These are the activations of a small neural network, seen along a few directions. Each row is one input.
In each table, some parts of the input vary, and every possible input appears once, in random order.
A made-up example of a description, with smaller parts first: one of 4 places along a line, together with either a single point or one of 9 places around a ring or (one of 3 separate values, together with one of 5 places around a ring).
Shared parts are said once, and a part with two or three values counts as separate values.
In the rows, 128 means zero.

Other details of the inputs shift rows strongly along three fixed directions, in all tables alike. That doesn't count.

Rows:
R1: [120 128  95 126 147 172  87 103 135 125 100 143 139]
R2: [130  89 106 142 139 104 121  95 142  94 112 154 131]
R3: [189  66 157 135 177  95  52  71 106  86 167 127 210]
R4: [146 126  85 171  80 122 181 120 189 102 141 126  89]
R5: [194  84 128 186 137 109 117  54 130  50 165  46 116]
R6: [ 94 159 210  60 146 129 143 204  92 185 140 118 186]
R7: [121  92 111  80 172 153  53 121 120 121 107 166 234]
R8: [177 128 185 119 177 127  99 161  74 114 151 105 186]
R9: [172 131 151 203 108  67 196 133 103 106 139 111  44]
R10: [156 120 188 101 157 103 113 131  90 159 187  99 197]
R11: [ 81 160 110  94  87 124 191 170 131 175  75 155  75]
R12: [152 112 165 187  96  65 202 138 119  82 132  92  50]
R13: [120 105  30 158 132 204  60  50 213  81 132 181 148]
R14: [129 162 116 147  58 133 194 188 165 167 125 153  70]
R15: [117 122 129 126 162 145  93 129 122 115 108 171 133]
R16: [ 85 105 142  57 193 183  17 139 127 126  95 203 221]
R17: [160 123 100 204 102 100 167 115 114 103 130 112  59]
R18: [ 55 171 130  77 149 177 123 176 124 195 109 176 135]
R19: [106 104 115 120 129 144  99 134 126 107 104 143 156]
R20: [120 106 116 122 129 144  99 103 137 110 106 115 158]
R21: [131 124 103 152 108  78 179  96 144 116 141  90  75]
R22: [118 163 174  95 116 129 163 181 102 149 116 109  97]
R23: [112  70  16 150 122 164  47  19 177 105  99 162 142]
R24: [158 138 129 150 124 108 137  96 107 121 140 108 112]
R25: [ 39 168  82 113 112 164 149 152 145 202  91 192  84]
R26: [156 130 183 110 164 105 107 123 105 109 175  68 158]
R27: [112 182 111 139  81 162 176 191 162 175 108 179  87]
R28: [122 122 112  98 122 133  99 106 123 150 116 148 147]
R29: [114 127 164  73 163 126  75 123 117 131 142 112 208]
R30: [144 145 194  74 138 121 125 225  66 187 118 144 184]
R31: [110 116  65 164  81 159 132 100 207  89 127 146 104]
R32: [217 105 165 158 173  97  95  51  94  57 196  50 167]
R33: [191 125 222 122 156  59 181 144  79 131 205  44 175]
R34: [103 144 126 145  93 134 184 190 120 132  94 131  44]
R35: [131 108  54 180 133 114  94  21 156  90 151 117 100]
R36: [ 92 178 170  50 174 158  91 184 100 186 118 152 181]
R37: [117 160 161  98 110  98 162 176 106 190 130 121 107]
R38: [ 87 124  37 139 121 179  83  81 159 142  71 183 116]
R39: [139 162 170 120  99 153 174 206 149 141 142 127 112]
R40: [ 48 148  96 122 106 158 158 147 155 159 110 149  58]
R41: [173 132 189 144 106  73 183 131  96 100 157  50 106]
R42: [139 110  83 165  96 106 174  97 148 111 106 102  77]
Each input here is: one of 6 places around a ring, together with either a single point or one of 6 places along a line.
Question: The inputs of R4 and R14 match in every part but the place on the ring of 6. If R11 is changed in the same way as R4 into R14, which row does it become?
Answer: R28
Question: The inputs of R34 and R7 match in every part but the place on the ring of 6. If R26 is changed in the same way as R34 into R7, which row does it become?
Answer: R21
Question: Which other rows agree with R35 in the place on the ring of 6? List them by row number.
Answer: R9, R17, R24, R25, R27, R38
Question: A walk changes only the place on the ring of 6. It starts at R12 and steps to R16. List the rest of the walk in order.
Answer: R15, R9, R3, R2
Question: Change only the place on the line of 6 in R41. List by row number the other rows that result.
Answer: R6, R12, R19, R20, R29
